A small network was trained on made-up records. Each row is its average activation on records with the value named, seen along a few directions.
Values that are neighbours, or in one group, have similar rows; names and order tell nothing.
(in the rows, 500 means zero)
Random noise pushes rows far along 6 fixed directions. That doesn't count. These rows show it; they differ only by the noise:
[542 366 557 784 418 606 442 313 546 327 588 614 512 271 556 292 595 612
 282 402]
[552 558 469 776 327 481 530 455 720 176 391 418 819 387 731 308 375 725
 610 515]
[432 509 455 638 612 593 357 516 561 454 564 528 505 535 478 420 576 669
 641 284]
[529 646 604 465 537 579 355 568 483 586 435 470 444 715 563 594 533 581
 541 355]
[636 330 343 519 569 428 674 420 515 593 535 421 377 483 359 499 530 326
 655 343]
[418 298 388 402 474 432 543 480 438 539 656 591 375 401 370 542 475 565
 481 494]
[478 689 752 489 491 541 246 565 367 589 443 442 429 691 636 611 580 719
 233 457]
[656 540 573 506 369 391 585 468 484 512 374 344 521 551 621 560 440 493
 398 547]


Values of V:
v11: [455 494 466 665 734 590 376 493 478 530 616 574 493 478 478 497 632 521
 572 299]
v9: [452 545 414 452 390 426 577 526 604 439 441 502 544 473 497 424 328 506
 528 628]
v8: [595 581 527 423 480 549 494 568 570 548 429 516 496 622 595 569 431 489
 637 457]
v14: [192 633 637 275 487 975 167 648 532 378 603 988 516 603 550 573 428 644
 663 442]
v13: [545 414 555 526 554 591 609 403 478 494 557 557 437 367 526 496 561 375
 337 495]
v4: [644 547 505 638 489 466 477 461 495 435 514 426 525 482 563 392 501 481
 466 494]
v15: [382 505 385 464 551 366 562 623 539 459 474 388 614 507 379 498 468 472
 747 615]
v6: [594 526 530 434 526 512 617 448 559 544 435 423 485 514 416 488 551 222
 682 455]
v12: [543 489 510 474 355 603 552 472 521 521 499 688 405 465 400 492 472 316
 402 526]
v17: [338 417 506 620 409 535 442 461 528 254 545 531 684 286 571 436 498 647
 440 679]
v1: [303 365 377 355 513 409 614 547 479 381 594 560 549 350 456 525 425 566
 543 698]
v16: [466 593 600 500 506 428 483 529 440 632 419 386 566 504 536 476 556 466
 328 639]
v7: [551 533 348 503 532 518 499 500 629 535 439 463 517 619 480 466 487 397
 670 407]
v2: [644 544 582 249 477 462 569 530 328 705 430 552 343 592 498 713 505 352
 400 527]
v10: [595 547 562 295 562 328 628 543 412 635 411 314 527 653 521 712 426 449
 452 600]
v5: [525 487 657 226 421 556 505 528 384 732 512 672 252 602 388 607 549 260
 310 600]
v3: [457 237 330 501 446 394 601 364 392 537 676 620 378 289 327 444 465 473
 334 627]
V is arranged as a ring.
List every value one step from v3, in the order listed.
> v4, v7
List every value one step from v14, in the order listed.
> v17, v1
List every value one step from v12, in the order listed.
> v9, v5
List every value one step from v11, in the order listed.
> v2, v10
